These are the activations of a small neural network, seen along a few directions. Each row is one input.
In each table, some parts of the input vary, and every possible input appears once, in random order.
A made-up example of a description, with smaller parts first: one of 5 places around a ring, together with either a single point or (one of 2 separate values, together with one of 4 places along a line) or one of 9 places around a ring.
Shared parts are said once, and a part with two or three values counts as separate values.
In the rows, 128 means zero.

Other details of the inputs shift rows strongly along two fixed directions, in all tables alike. That doesn't count.

Table:
row 1: [111 134 137 137 111 112 133 138 126 150 145 134 136]
row 2: [198 124 142 130 182 209  87 117 148 147  91 137 149]
row 3: [112 117 146 128 122 109 128 139 131 141 148 152 126]
row 4: [119 129 103 102 145  94 152  93 134 180 149 131 123]
row 5: [121 120 123 145 124 105 128 144 129 130 146 156 117]
row 6: [116 136 135 133 121 120 147 139 119 135 142 148 139]
row 7: [202  86 103 122 177 186  80  55 146 180  95 138 135]
row 8: [124 138 103  82  89 133 138 127 116  62  86  39  95]
row 9: [124 145 118  72  81 135 136 118 124  63  90  43  96]
row 10: [106 140 131 134 121 126 138 135 115 143 146 141 139]
row 11: [180 128 130 133 180 205  83 107 147 133  76 123 146]
row 12: [112 117 134 142 137 107 133 140 119 127 147 141 140]
row 13: [123 129 141 136 112 109 141 141 131 141 139 141 136]
row 14: [130 152 101  96  98 132 137 117 115  44  99  36  99]
row 15: [105 124 128 141 132 109 125 135 115 131 142 138 144]
row 16: [105 129 133 144 130 112 149 136 123 127 136 151 137]
row 17: [190 109 129 132 178 194  63 120 148 150  79 137 141]
row 18: [112 110 132 138 130 107 130 148 124 140 144 148 125]
row 19: [129 136 135 145 112 110 137 139 136 136 150 145 125]
row 20: [113 136 127 152 131 116 145 132 129 120 145 152 125]
row 21: [120 127 144 137 118 112 140 142 131 146 148 137 132]
row 22: [121 143 129 142 120 121 144 137 123 129 153 151 127]
row 23: [103 125 139 127 115 109 122 134 126 145 145 149 129]
row 24: [121 127 137 136 117 107 126 136 137 132 151 160 118]
row 25: [104 126 136 145 138 118 147 136 124 131 143 146 133]
row 26: [127 140 110  96 106 132 137 122 114  63  94  53 118]
Description of these inputs: either one of 2 separate values or (one of 4 places along a line, together with one of 6 places around a ring).
- Start at row 19 and move only the place on the ring of 6, one step at a time. The first step leads to row 22. Which rows follow, in order? => row 20, row 14, row 5, row 24

Table:
row 27: [136 135 120 123 137 139 132 121 134 137 123 124 121]
row 28: [143 136 141 126 126 133 115 152 134 110 118 133 124]
row 29: [133 132 130 113 137 138 126 117 134 137 127 123 124]
row 30: [140 132 120 131 126 137 123 115 131 127 128 125 130]
row 31: [133 122 128 118 132 128 121 121 131 137 114 119 134]
row 32: [ 64 152 122 140 112  97 165 155  94  97 152 109 137]
row 33: [129 118 120 118 137 136 121 120 131 128 120 128 120]
row 34: [137 130 132 119 125 141 122 118 128 138 129 121 130]
row 35: [ 77 124 116 121  84  85 157 134 105 115 157 119 114]
row 36: [139 126 132 115 135 131 127 121 131 138 125 117 133]
row 37: [131 126 128 122 121 138 116 118 127 138 118 123 130]
row 38: [126 128 126 116 134 135 120 117 133 137 116 125 124]
row 39: [136 134 118 125 138 135 127 114 137 126 126 127 124]
row 40: [135 125 121 127 139 132 122 117 130 124 122 127 117]
row 41: [136 111 121 119 135 129 122 124 129 128 119 122 129]
row 42: [140 134 140 131 120 139 113 149 136 110 118 133 126]
row 43: [ 74 149 131 138 102 101 185 141 102  95 150 124 131]
row 44: [137 124 146 136 121 137 114 148 139 112 119 124 126]
row 45: [143 129 122 124 135 132 133 124 132 138 121 118 130]
row 46: [142 128 120 126 136 128 128 117 135 127 124 121 134]
row 47: [139 123 123 133 127 135 117 117 124 124 124 125 123]
row 48: [142 119 123 129 138 125 123 120 128 124 121 121 126]
row 49: [138 128 145 135 120 140 114 148 136 113 120 126 125]
row 50: [122 108 148 185 153 102 129 145 133 212 183 238 159]
- What is each input in this table made of? => either one of 2 separate values or one of 4 places along a line or (one of 3 separate values, together with one of 6 places around a ring)
- Which other rows does row 48 become when the choice among 3 separate values takes its other values? List them by row number. => row 40, row 47
- Start at row 28 and move only the place on the line of 4, one step at a time. The first step leads to row 42. Which rows follow, in order? => row 49, row 44
